A small network was shown many inputs. Here are its activations along a few directions, one row for each input.
Each table varies a few parts of the input and shows all the possible inputs, shuffled.
Descriptions start from the smaller parts, as in this example, which fits no table here: one of 5 places around a ring, together with either a single point or one of 9 places along a line or (one of 3 separate values, together with one of 4 places along a line).
Shared parts are said once, and a part with two or three values counts as separate values.
(in the rows, 128 means zero)

Other details of the inputs shift rows strongly along two fixed directions, in all tables alike. That doesn't count.

Table:
x1: [ 81 107  91 150  33  59 152  95 139 164 149 123 214]
x2: [ 75  98  70  65 141 204 148 140 143 102 101 162 168]
x3: [ 54 151 143  84 161 184 155 172 117 112  77 199 134]
x4: [193 182 193 195 103  29  86 111 138 113 159  81  69]
x5: [ 93 101  77  71 165 210 158 153 109 152  85 149 166]
x6: [ 89 143 164 148  11  82 161 101  95 141 146 151 202]
x7: [212 132 173 203 116  41 101 125 132 151 154  49  70]
x8: [194 121 120  72 170 209  82 121 167  49 128  64  36]
x9: [ 71 124 110  87 160 196 145 127 118  96 127 220 164]
x10: [213 162 184 181  75  61  87  73 132  92 191  81  89]
x11: [ 69 164 172 161  40  50 162 138 102 162 113 152 183]
x12: [ 88 144 170 143   5  87 163 101  94 141 144 146 198]
x13: [ 85 113 166 157  43  69 179 152  92 197 101 107 176]
x14: [209 115  82 116 245 176  77 114 160 118 144  96  52]
x15: [198 120 109  83 182 201  80 118 172  49 132  75  45]
x16: [105 109  90 159  64  64 158 111 108 213 135 120 214]
x17: [212 165 207 163  53  80  92  77 128  90 180  61  74]
x18: [ 72  98 118  97 179 190 167 184 110 149  75 170 140]
x19: [ 89 142 159 152  17  78 160  99  97 142 150 156 205]
x20: [ 72  96 103 108 194 178 161 182 116 154  88 184 144]
x21: [ 90 113 110 135   9  78 158 109 125 151 131 105 209]
x22: [ 71  99 124  91 173 194 169 184 108 149  71 165 137]
x23: [231 136 148 163  89  75  96  96 126 148 152  12  87]
x24: [ 85 108  94 147  29  62 153  99 136 161 145 120 215]
x25: [213 134 150 152  50  74  89  86 154  99 164  16  83]
x26: [ 74  97  66  69 146 200 146 138 146 104 105 166 170]
x27: [197 119 143 127 238 174  94 158 145  99 117  96  24]
x28: [ 88 110  97 144  24  66 154 102 133 157 142 117 215]
x29: [ 48 143 115 105 192 161 140 164 126 121 101 222 142]
x30: [ 68  94  95 114 202 172 157 178 121 161  98 191 143]
x31: [ 94 101  72  76 170 205 156 152 112 153  88 154 169]
x32: [110 113 102 150  51  74 162 118  99 204 124 108 213]
x33: [177 167 153 125 237 156  74 143 156  65 130 137  25]
x34: [188 179 184 201 113  22  81 108 142 118 167  88  71]
x35: [232 133 128 179 108  58  90  91 136 156 165  34  98]
x36: [ 64  93  91 116 206 169 156 175 124 165 102 194 141]
x37: [ 70  95  99 111 198 175 159 180 118 157  93 187 144]
x38: [ 53 151 149  77 155 188 158 172 116 112  74 194 131]
x39: [179 170 162 119 226 165  78 145 153  61 122 129  22]
x40: [ 44 141 112 108 196 158 138 160 129 125 105 224 140]
x41: [203 155 168 190  94  45  81  62 140 103 205  94  89]
x42: [107 111  94 156  60  67 159 114 105 210 132 116 215]
x43: [192 143 136 114 219 181  73  99 154  48 168 144  45]
x44: [213 123 119  86 207 206  90 129 139 100 117  59  41]
x45: [197 146 144 110 209 189  76 104 150  43 161 138  45]
Description of these inputs: one of 5 places around a ring, together with one of 9 places along a line.
Question: Changing only the place on the line of 9 turns x4 into x34. The same change can be made to x10. Which row results?
Answer: x9
Question: Changing only the place on the line of 9 turns x21 into x2. The same change can be made to x27. Which row results?
Answer: x7

Table:
x46: [185 150 145 160  81  73  84  74 158  81 187  87 100]
x47: [173 112 109  80 148 199 110 116 142  91 124  83  94]
x48: [114 121 139 129  29 100 158 115 107 159 121  92 179]
x49: [155 149 157 125 197 162 107 136 124  96 132 154  74]
x50: [140 149 143 111 171 160  97 119 154  60 142 153  78]
x51: [202 127 133 160  95  76  99 104 147 127 151  41  97]
x52: [189 140 172 195 134  52 104 133 127 157 147  74  73]
x53: [150 134 147 118 190 162 114 165 135 107 101 115  65]
x54: [ 73 126 119 104 147 170 156 139 106 133 114 202 170]
x55: [175 108  99  77 144 202 108 110 144  89 128  79  99]
x56: [ 80 102  98  67 107 200 164 139 114 131  94 143 176]
x57: [159 121 120 108 182 168 111 145 146 104 111 104  79]
x58: [ 81  88  61  80 125 181 156 140 131 138 102 143 187]
x59: [105 128 112 157  70  62 142 112 123 172 139 125 184]
x60: [192 135 163 191 132  54 103 126 131 156 150  70  77]
x61: [164 119  81 108 189 163  94 114 158 104 142 117  98]
x62: [161 123  91 111 193 160  96 119 155 105 138 120  93]
x63: [137 154 152 114 174 158  99 125 151  61 138 156  73]
x64: [ 93 140 135 148  40  72 137  96 130 122 157 146 182]
x65: [ 79 117 100  98 141 175 153 127 112 131 121 194 180]
x66: [ 83 158 173 160  52  60 143 118 117 127 141 160 163]
x67: [ 67 111 109  96 141 169 164 169 118 144  82 163 161]
x68: [ 64 139 145 113 156 163 159 159  95 136 104 212 156]
x69: [159 134 155  96 162 187 118 147 126  97 105 104  69]
x70: [104 138 175 142  39  89 163 142  93 163 108 107 159]
x71: [192 147 142 176 117  57  92 101 145 134 161  74  91]
x72: [172  93  73 113 196 168 102 120 153 122 141 103  98]
x73: [128 166 178 123 184 150 102 144 139  64 128 167  58]
x74: [162 130 146  92 160 189 117 140 130  96 108 100  74]
x75: [ 73 102  90  89 135 174 161 156 124 142  89 155 171]
x76: [146 146 138 127 208 148 104 149 139 111 118 139  69]
x77: [106 145 160 165  68  70 150 116  98 161 142 151 174]
x78: [ 78  93  71  83 128 179 158 145 129 139  97 147 181]
x79: [ 60 127 109 108 161 153 154 159 118 149  96 190 160]
x80: [164 126 137  89 157 192 116 134 133  95 112  96  79]
x81: [195 131 154 188 129  57 102 119 135 155 154  67  82]
x82: [101 130 150 158  61  68 157 146 109 172 110 111 165]
x83: [173 122 101 108 178 178  97 100 142  89 156 132 103]
x84: [112 136 141 159  62  75 147 104 104 158 149 144 184]
x85: [ 91 150 159 174  84  49 148 143 106 177 122 142 159]
x86: [203 117 125 178 121  65  98 101 144 151 165  56  96]
x87: [117 127 122 153  56  81 144  93 110 156 157 137 194]
x88: [116  97  94 159  73  70 149 113 120 189 143 107 189]
x89: [ 74  93  82 107 161 163 160 153 120 166 103 170 171]
x90: [ 80 162 182 164  55  57 144 125 114 128 138 163 158]
x91: [180 159 165 166  87  67  88  84 152  84 178  95  90]
x92: [ 63 123  99 105 158 155 153 153 121 148 100 186 165]
x93: [ 71  97  92 110 164 161 161 159 117 167  99 173 166]
Question: What is each input in this table made of?
Answer: one of 6 places along a line, together with one of 8 places along a line
Question: Changing only the place on the line of 6 turns x71 into x48. The same change can be made to x92. Which row results?
Answer: x80
Question: Changing only the place on the line of 6 turns x82 into x90. The same change can be made to x57. Which row results?
Answer: x63
Question: Which other rows does x54 become when the place on the line of 8 takes its other values? List them by row number.
Answer: x49, x65, x68, x77, x83, x84, x87

Table:
x94: [145 105 100 125 161 145 119 135 126 133 132 114 129]
x95: [131 119 122 102 117 170 125 121 143 101 120 104 115]
x96: [150 122 129 165  69  70 119 100 124 130 168  93 152]
x97: [ 95 154 115 131  86  98 150 106 111 167 124 158 201]
x98: [151 108 103 111 186 152 107 142 167 119 120 103  79]
x99: [184 150 162 182 150  71  93 136 152 117 139  87  57]
x100: [162 158 110 149  72  65 111  97 125 148 151  86 156]
x101: [185 148 172 154 115  92  93 100 127 104 165  98  71]
x102: [126 130 129 141 169 130 120 145 129 141 130 142  96]
x103: [ 81 132 152 156  55  57 171 144  97 174 107 136 185]
x104: [166 121 113 104 153 189 107 124 139  83 136 111  97]
x105: [ 63 119 114  79 195 215 137 150 116 101 113 209 133]
x106: [ 78 125 121  69 193 220 159 188 120 113  70 178 125]
x107: [154 144 168 162  72  78 131 125 106 165 142  87 123]
x108: [ 79 112 123 135  24  77 165 108 116 157 126 121 198]
x109: [ 87 120 125  96 116 181 162 129 115 128 115 178 174]
x110: [ 78 109 102  79 199 220 146 136 125 101 114 206 149]
x111: [ 56 125 119 116 135 150 147 145 121 133 122 201 154]
x112: [ 73 109 115 126  66 102 156 118 125 144 130 129 189]
x113: [201 122 133 123 152 153  92 121 152 111 123  49  58]
x114: [ 98 113 121 140 122 118 158 127 107 169 124 150 179]
x115: [148 113  90  98 204 191 102 139 163  78 137 147  85]
x116: [ 81 148 102 126  35  66 154 108 120 176 118 112 209]
x117: [194 178 143 129 183 131  68 108 141  99 146 104  53]
x118: [131 140 155 110 128 160 122 131 121 107 136 140 105]
x119: [137 145 145 132 183 144  99 144 158  77 125 151  70]
x120: [ 92 100 106 114  93 121 157 133 117 165 101 120 170]
x121: [ 60 125 122  82 196 205 140 164 127  85  94 207 133]
x122: [157 122 129 157  58  74 124  97 120 129 159  94 147]
x123: [147 136 144 131 200 147 110 152 135 100 115 124  74]
x124: [ 91 124 134 128 109 117 157 142  95 167 116 152 157]
x125: [139 184 158 167  78  45 111 113 127 137 129 107 139]
x126: [103 120 134 137  73 115 172 129 101 183 115 136 193]
x127: [214 129 142 138 185 138  98 110 138 112 142  91  61]
x128: [183 127 124 127 164 129  87 116 182  82 151  83  52]
x129: [106 118 124 107 132 158 148 117 118 120 125 173 154]
x130: [187 160 187 150 105  96 100 122 141  86 146  83  71]
x131: [ 98  96  76  65 190 244 146 166 119 124  84 163 145]
x132: [202 120 120 166 138  84  91 120 152 133 158  71  86]
x133: [128 129 136 134 169 138 122 139 114 136 132 132 104]
x134: [ 79 100 110 131  79  96 159 132 118 177 115 116 190]
x135: [201 133 144 176 150  83 100 108 149 137 158  87  79]
x136: [139 149 177 163  65  56 126 115 122 118 141 113 127]
x137: [ 85 121 121 140 101 111 154 118 128 146 136 176 178]
x138: [114  98  91 108 136 155 144 141 112 147 110 139 159]
Question: Changing only one part turns x108 into x129. The same change can be made to x95. Which row results?
Answer: x109
Question: What is each input in this table made of?
Answer: one of 5 places along a line, together with either a single point or (one of 2 separate values, together with one of 4 places along a line)
Question: Which other rows agree with x119 in the place on the line of 5? List them by row number.
Answer: x99, x103, x106, x121, x123, x125, x130, x136
Question: Start at x113 and move only the place on the line of 4, one step at a time. The first step leads to x120. Which rows follow, in order?
Answer: x134, x98
Question: Which other rows does x100 become when the place on the line of 5 takes its other values? List them by row number.
Answer: x97, x116, x117, x125
Question: Which other rows does x118 become when the choice among 2 separate values takes its other values? List them by row number.
Answer: x107
